Each row below holds a small network's activations on one input, seen along a few directions.
Each table varies a few parts of the input and shows all the possible inputs, shuffled.
A made-up example of a description, with smaller parts first: one of 3 separate values, together with either a single point or one of 9 places along a line or (one of 5 places around a ring, together with one of 6 places along a line).
Shared parts are said once, and a part with two or three values counts as separate values.
(in the rows, 128 means zero)

Other details of the inputs vary at random and push rows far along three fixed directions, the same in every table; ignore that.
These rows show it; all are for the same input, with only those details redrawn:
116	151	132	115	106	131	153	152	126	152	124
117	152	131	118	107	130	154	152	125	153	123
96	111	170	65	103	145	83	119	118	119	132
83	76	140	63	94	134	110	151	164	142	154
127	80	152	149	136	125	77	92	121	121	107
112	114	128	119	110	126	137	146	143	151	129
124	141	104	150	111	117	183	167	148	172	124
155	133	150	193	149	123	100	84	87	125	81

Table:
r1: 138	112	113	172	144	127	108	83	125	122	116
r2: 142	188	123	141	167	146	155	140	55	146	125
r3: 109	53	104	147	138	122	110	125	166	136	123
r4: 134	50	119	147	123	102	116	129	177	127	143
r5: 135	189	138	144	167	142	154	149	63	140	107
r6: 140	189	137	144	129	139	153	136	86	144	97
r7: 149	197	140	143	132	128	159	138	99	112	93
r8: 110	159	104	111	117	139	156	141	129	136	129
r9: 145	88	92	158	186	112	64	133	204	161	176
r10: 172	141	162	200	151	107	110	92	97	104	77
r11: 136	194	121	139	129	143	153	124	85	134	101
r12: 146	101	91	226	156	106	147	105	154	145	100
r13: 123	127	118	111	112	119	145	135	162	116	147
r14: 107	146	145	97	105	138	131	130	128	136	131
r15: 142	143	107	145	116	112	186	172	153	149	128
r16: 138	104	131	171	136	123	103	84	125	129	112
r17: 149	88	160	153	135	111	81	89	124	99	110
r18: 130	139	88	149	108	123	183	157	140	176	141
r19: 144	176	170	108	115	134	112	99	95	96	122
r20: 134	150	108	86	149	112	111	187	212	151	199
r21: 167	110	137	187	142	110	110	92	114	114	110
r22: 139	192	113	139	129	145	154	124	86	137	108
r23: 131	163	155	112	125	150	106	107	76	122	108
r24: 139	152	127	111	111	131	156	151	122	131	138
r25: 152	206	125	141	131	131	156	124	96	105	109
r26: 134	90	139	153	136	131	77	71	119	117	122
r27: 110	112	122	92	92	113	162	162	186	137	160
r28: 115	134	170	80	104	127	112	126	137	102	133
r29: 136	156	99	147	114	107	191	155	167	139	134
r30: 152	110	133	166	148	117	105	99	123	99	101
r31: 111	44	119	145	123	113	108	128	172	147	131
r32: 122	109	150	116	134	147	60	57	99	95	124
r33: 141	179	158	105	120	139	111	91	92	87	123
r34: 119	147	71	144	121	128	184	156	151	157	136
r35: 133	65	108	175	139	95	131	123	191	119	125
r36: 125	146	133	106	146	126	159	176	115	129	144
r37: 167	92	104	207	150	102	141	124	146	134	111
r38: 104	111	167	65	144	136	107	160	116	102	146
r39: 147	92	143	152	180	121	96	117	101	103	127
r40: 110	126	145	83	103	144	106	122	114	132	141
r41: 99	117	143	57	112	161	80	104	103	109	142
r42: 130	136	83	148	118	127	183	165	143	175	136
r43: 132	60	105	147	136	112	115	125	171	115	134
r44: 121	78	123	145	172	130	104	126	113	133	133
r45: 120	66	125	104	125	127	93	116	154	102	145
r46: 102	99	96	89	100	138	154	166	157	165	164
r47: 90	97	155	47	146	157	78	131	94	116	161
r48: 165	114	96	222	159	100	143	108	146	115	97
r49: 124	113	136	114	116	119	143	160	154	127	128
r50: 96	126	140	59	114	160	81	99	105	100	143
r51: 129	197	122	141	133	141	155	127	94	127	99
r52: 129	145	128	103	149	132	156	170	106	131	154
r53: 122	157	114	119	103	138	159	133	126	153	144
r54: 114	111	114	93	91	118	162	158	179	139	170
r55: 109	125	154	53	111	148	82	107	119	77	146
r56: 121	161	125	111	118	126	158	154	141	112	122
r57: 131	167	163	112	116	144	104	101	77	122	110
r58: 107	152	129	94	109	142	133	121	127	127	135
Changing only one part turns r16 into r27. The same change can be made to r32. Which row results?
> r33
Changing only one part turns r47 into r39. The same change can be made to r46. Which row results?
> r24
What do these inputs look like to the network?
> one of 2 separate values, together with either a single point or (one of 4 places along a line, together with either a single point or one of 6 places around a ring)
Which other rows does r48 become when the place on the ring of 6 takes its other values? List them by row number.
> r15, r17, r27, r29, r30

Table:
r59: 148	127	100	181	157	118	135	124	119	137	118
r60: 148	156	142	140	145	131	118	105	101	103	121
r61: 131	182	108	116	129	136	163	158	126	164	153
r62: 136	139	147	141	140	137	127	115	85	117	97
r63: 142	25	68	211	169	89	125	125	200	148	146
r64: 93	138	153	29	91	129	138	187	167	123	168
r65: 106	139	119	109	112	124	198	197	136	163	135
r66: 118	136	166	70	128	145	71	103	118	83	139
r67: 109	161	101	113	129	138	176	169	117	160	139
r68: 140	161	143	147	100	127	117	81	124	108	98
r69: 144	156	131	145	151	143	103	108	84	138	119
r70: 149	170	134	144	155	138	96	105	108	132	124
r71: 153	159	149	140	139	125	115	111	114	102	107
r72: 102	27	126	96	144	120	48	109	190	106	164
r73: 132	144	137	142	147	141	123	110	85	117	109
r74: 114	168	100	121	132	146	171	167	109	180	140
r75: 108	117	75	159	78	116	218	161	173	181	121
r76: 88	122	150	32	88	135	144	188	144	131	163
r77: 155	119	116	179	142	115	146	128	123	128	105
r78: 110	127	171	76	81	143	83	76	118	92	123
r79: 147	78	90	197	153	108	139	125	153	135	123
r80: 93	18	132	101	83	125	75	89	178	112	136
r81: 152	151	163	144	142	117	122	120	100	109	112
r82: 153	152	151	139	138	126	122	110	102	104	112
What do these inputs look like to the network?
> one of 4 places along a line, together with either a single point or one of 5 places along a line
Changing only the place on the line of 4 turns r60 into r66. The same change can be made to r81. Which row results?
> r64
Which other rows does r67 become when the place on the line of 4 takes its other values? List them by row number.
> r59, r63, r72
A walk changes only the place on the line of 5. It starts at r65 and steps to r62. List the rest of the walk in order.
> r73, r67, r74
